Each row below holds a small network's activations on one input, seen along a few directions.
Each table varies a few parts of the input and shows all the possible inputs, shuffled.
Descriptions start from the smaller parts, as in this example, which fits no table here: values(2) and (point or ring(9) or (line(4) and ring(5))).
Shared parts are said once, and a part with two or three values counts as separate values.

Other details of the inputs vary at random and push rows far along two fixed directions, the same in every table; ignore that.
To show where, the next rows are all for the same input, with only those details redrawn:
[ 15 -15  25  20   1   0  -2   4 -17  15 -22 -20   8]
[  5   2  13  19   3   6  11   0 -16  -4  -3   1 -16]
[ 16 -16  26  20   1  -1  -2   4 -18  16 -22 -21   8]
[  5   2  12  19   3   6  11   0 -16  -4  -3   1 -16]
[  5   1  14  19   3   6  10   0 -17  -4  -3   0 -15]
[ 16 -17  26  20   2  -2  -3   4 -17  17 -24 -22  10]
[  2   7  12  19   2   7  15  -3 -18  -9   5   7 -22]
[ 17 -15  35  18   0  -2   0  -5 -29  19 -12 -20   7]

Rows:
row 1: [-15   5  -2 -28  -1 -10   4  -9   2   3  23   6 -11]
row 2: [-15   4   6 -22   0  -8  -2   2   3   4  21  -3  -2]
row 3: [  7 -24  22  15  11  11  13 -18  -7  -1 -15 -24  43]
row 4: [ 10   0 -43  10  -6  21 -11  32  36 -13 -23 -19 -11]
row 5: [ -7 -15  22 -16   5 -22  -5  -1  -4  27 -18 -12  21]
row 6: [-13 -13 -44  -6  18  34  11  16  40 -27 -20 -23  21]
row 7: [  5 -11 -38  21   3  25   8   8  45 -35 -22  -8  24]
row 8: [  1  -2 -50 -17  -7  -7 -17  14  48  -9 -25   3   2]
row 9: [ 21  -3  24  -5  -8  -5 -22  -2 -11  25  19 -24  27]
row 10: [ -5  18 -16  -7  -2  32  31 -33  -3 -40  53   9 -10]
row 11: [  6  -6  26 -15   6  -3 -14   5 -17  27  16 -23  22]
row 12: [  0  17   4  -9 -10  -3  -8  -3   4  -5  34   3  -2]
row 13: [ 24  -6  31  13  -9 -12 -18  -3 -10  20  12 -10  28]
row 14: [  0  11  12  22   8   3  11   0 -14  -5  11  10 -16]
row 15: [ 19 -21   3  -6 -15 -24 -17 -20  -5  21 -18   0  27]
row 16: [ -4  -1   5  -7   0 -23   5 -17  -3   0  -5  22  -2]
row 17: [ -6  30   4   7 -11  -6   8 -11   1 -27  48  36 -23]
row 18: [  1  10   9   5 -14 -16  -2  -8   7  -9  25  16  -4]
row 19: [-11   7  11  -1   0 -20   9 -14   0  -4   9  22  -9]
row 20: [ -1  33 -10  -1  -4  13   8  -7  -5 -18  55  18 -29]
row 21: [ 18 -17  10  -6 -20 -18 -16 -30 -23  23  -9   3  26]
row 22: [  1  -6  24   3  14  -1  -5  14 -13  25 -11 -19  21]
row 23: [-26  16  -3  -6  18  30  46 -24 -14 -38  34  18 -11]
row 24: [  3  -7  33  11   3 -19 -13   5  -2  14 -11  -8  27]
row 25: [-28  21 -15 -23   4   2  21 -26 -26 -14  17  43 -26]
row 26: [  1   0   1  -9   1  16   6   5 -15   4  12 -16 -18]
row 27: [  9   5 -33  27   1   6 -15  33  44 -13 -20   2   5]
row 28: [-15   1 -20  14   7 -11  -8  30  46 -16 -33   8   5]
row 29: [-13  -8 -27   6   9  25   4  34  26 -12 -46  -8 -16]
row 30: [ -1  -7  27  -2  14  -5  -9  14 -11  24 -10 -16  27]
row 31: [ 16   6   3  18 -12   8   7  -5 -11 -10  16   5 -20]
row 32: [-22  17 -24 -36   0  -1  15 -25 -14 -13  34  34 -30]
row 33: [-19  29   0   3  15  15  28   0 -21 -17  33  24 -39]
row 34: [ 11  -7  25 -13 -16 -17 -18  -9  -4  23  17 -22  23]
row 35: [-16   5   1 -24   6 -15  13 -13 -10   2   3  22  -9]
row 36: [ -7  -4  39  -8   8 -14  -6   3 -18  22   0 -13  24]
row 37: [-11   2  -9 -35  -1 -11   5 -14  -3   3  17  12 -11]
row 38: [ -1  -3 -58 -14 -10   4 -21   8  34  -8 -32   4   8]
row 39: [-33  28   6 -13   7  -5  23  -6  -7 -20  36  32 -29]
row 40: [ -4 -19   9 -22   5 -18  -6 -10 -17  28 -28  -5  25]
row 41: [ 17 -15  26  -2 -18 -28 -13 -18  -3  23   3  -6  22]
row 42: [ 11 -10 -32  23 -12  19  -8  24  37 -17 -35  -4 -13]
row 43: [ 10  -4  38  13   7 -13  -9   0 -17  19   2  -6  24]
row 44: [ -5  -2   0  -6   0 -18   3 -21 -11   2  -9  24   1]
row 45: [ -5   3  10   2   8  12  15   6 -21   2  -2  -5 -16]
row 46: [  1 -19   7 -33  -6  -9 -14 -22 -28  31  -7 -12  23]
row 47: [  0  20 -10  -5 -17  27  15 -16 -10 -23  40  13 -48]
row 48: [ -3  -9 -24  23   4  18   0  27  31 -18 -46  -1 -16]
row 49: [  9 -24  17 -12  -5  15  -7   4 -14  24 -13 -36   3]
row 50: [ 17 -14  35  18   0  -2   0  -5 -29  19 -12 -20   7]
row 51: [ -7  13   1  -9   9  10   3   5  -9   2  30  -2 -11]
row 52: [ -7   0  -4  -4  -1 -11   1 -23 -16   0 -11  25   2]
row 53: [-13  26  -9  -8   8  18  19  -2 -15 -15  47  13 -40]
row 54: [ -5   6 -24  27  16   5  -7  36  36 -14 -31   4   2]
row 55: [ -3   1 -43 -10  -7  -6 -16  20  53  -9 -18  -2   1]
row 56: [ 12   1 -35  30   0  10 -11  33  39 -14 -24  -2  -4]
row 57: [  0  -4 -55 -16  -7  -3 -18  10  39  -7 -29   4   5]
row 58: [ 11  14  -3   3  -5  11  -1  -1  -7  -1  30  -6 -15]
row 59: [-18   3 -32 -10  10   3 -16  39  44 -11 -17  -7   5]
row 60: [ 20 -18   9  -6 -16 -27 -15 -15   2  19 -12  -1  23]
The inputs of row 21 and row 52 match in every part but one. If row 18 is changed in the same way as row 21 into row 52, which row does it become?
Answer: row 28
The inputs of row 47 and row 49 match in every part but one. If row 20 is changed in the same way as row 47 into row 49, which row does it become?
Answer: row 51
Describe the family of inputs behind these rows.
Answer: ring(5) and (point or line(11))
Start at row 23 and move only the ring(5) part, one step at a time. The first step leads to row 6. Which rows follow, in order?
Answer: row 10, row 7, row 3

Rows:
row 61: [ 0 -5 -3 -7 -1 -5 -2 -4  0  5 -6 -1  6]
row 62: [-2 -3  2 -3  3 -6 -3  1 -1  6 -7  1  5]
row 63: [  9  11  40  -4  -9  -2  14 -38 -49   7  54   7 -12]
row 64: [ 5 -3  0  0 -4 -4 -6 -2  4  2 -1 -2  7]
row 65: [-1 -2  0 -6  1 -6 -4  0  1  6 -4  0  7]
row 66: [ 4 -1  2 -1 -4  0 -6  4  3  4  2 -7  4]
row 67: [ -1  -6   0  -4   1  -4  -1  -3  -2   5 -10   1   4]
row 68: [-11   8 -14  -1   4   5  10   0   3 -15   0  15 -16]
row 69: [ -8  11  -8   7   4   6   9   5   6 -15   5  13 -18]
row 70: [  3  -4  -2  -3   0   5  -1   0  -1   3  -2 -10   4]
row 71: [ 4 -4  2  4 -2 -6 -4 -2  0  3 -8  3  4]
row 72: [-1 -3  0 -7  0 -4 -5  1  3  4  0 -4  8]
row 73: [ 5 -3  0  1 -4 -7 -5 -3  2  4 -5  1  6]
row 74: [ 7 -3  4  9 -1  4 -1  2 -1  1 -3 -6  4]
row 75: [ 5 -1  2  3 -1  2 -4  5  1  4  1 -9  2]
row 76: [ 1 -1  0 -5 -1  2 -5  3  2  5  2 -7  7]
row 77: [  2  -2   1  -1   2   4  -3   4   0   4   1 -10   5]
row 78: [-1 -3  6  3  5  1  1  4 -2  3 -7 -5  3]
row 79: [ -8  11 -12   1   2  -1   5   3   7 -13   4  19 -17]
row 80: [ 0  1 -1 -3 -2 -4 -3  1  5  0  4  1  0]
row 81: [ 0 -5 -2 -8 -2 -2 -3 -4  2  3 -3 -4  7]
row 82: [ 4 -3  5  6  1  3 -1  6  0  3 -2 -7  2]
row 83: [ 7 -2  0  2 -5  1 -6  0  3  2  1 -6  6]
row 84: [ 3 -3  4  8 -1 -3 -1  0 -2  2 -9  0  3]
row 85: [-3 -3  4  1  4 -3  0  3 -3  4 -8 -2  4]
row 86: [-13  13 -17   2   5  11  15   1   6 -22   6  18 -23]
row 87: [ -6   6 -15  -6  -1   8   3   0   8 -11   7   5  -8]
row 88: [ 2 -2  1 -2 -2 -8 -5  1  3  6 -4  0  4]
row 89: [ -8  11 -12   2   5  10   9   6   5 -15   9  10 -15]
row 90: [ 5 -3  6 10  0  1  0  1 -1  1 -7 -3  2]
row 91: [ 2 -6  1  0  2  6  2  1 -2  2 -5 -8  4]
row 92: [ 0 -2  6  5  1 -4 -1  4 -2  4 -8 -1  1]
The inputs of row 77 and row 63 match in every part but one. If row 72 is changed in the same way as row 77 into row 63, which row does it become?
Answer: row 64
Describe the family of inputs behind these rows.
Answer: line(4) and ring(8)
Change only the line(4) part in row 88. List by row number the other rows that result.
Answer: row 61, row 65, row 73
Change only the ring(8) part in row 79. List by row number the other rows that result.
Answer: row 66, row 69, row 75, row 80, row 82, row 88, row 92
Change only the ring(8) part in row 68. List by row number the other rows that result.
Answer: row 61, row 67, row 70, row 81, row 86, row 87, row 91

Rows:
row 93: [ -7  -2 -41  14   8  22   1  36  37 -14 -41 -12   1]
row 94: [  0  -2 -49   5  -1   3 -16  19  51 -14 -39  -2  12]
row 95: [ -4  22  12 -17  -5 -13  10 -19 -25   1  47  21 -17]
row 96: [ 13 -30  48  14   4 -19  -3  -8 -34  38 -32 -20  28]
row 97: [ -6  15   8 -29  -5   3  13 -30 -27  -3  36  18 -17]
row 98: [ 26 -24  29  16  -4   0 -15   3  -7  24 -19 -28  31]
row 99: [ -1   1 -26  20  10   9  -8  42  33  -4 -27 -10   0]
row 100: [ 11  -4  45 -11 -14 -23 -12 -27 -30  28  29  -7  11]
row 101: [-11  30 -11  13  -1  13  16   1   7 -33  31  27 -46]
row 102: [-19  21  -5   0  10  21  31  -4  -8 -27  38  22 -37]
row 103: [ 14  -6  29 -12 -16 -17  -3 -21 -19  18  19  -2  17]
row 104: [  0   7  15   3  -7  12  20 -22 -33 -11  37   9 -25]
row 105: [-18  20 -47 -10  -2   7  13  -7  17 -36  19  30 -36]
row 106: [ -9  -3 -23  16  11  15  -9  37  31 -10 -31 -12   8]
row 107: [ 23 -15  16  16   1   6  -9  -4  -9  11 -12 -21  19]
row 108: [-13   0  -2  -5   2 -20   4  -7  -1   1 -19  23  -4]
row 109: [ -7 -10 -20 -17   7  -4  -4  12  26   3 -20 -11  15]
row 110: [  8 -21  22 -16   2 -15 -28   1  -8  29 -16 -26  42]
Describe the family of inputs behind these rows.
Answer: values(2) and (point or ring(8))
Start at row 106 and move only the ring(8) part, one step at a time. The first step leads to row 99. Which rows follow, in order?
Answer: row 101, row 98, row 107, row 104, row 93, row 102
Change only the values(2) part in row 100. List by row number the other rows that result.
Answer: row 101
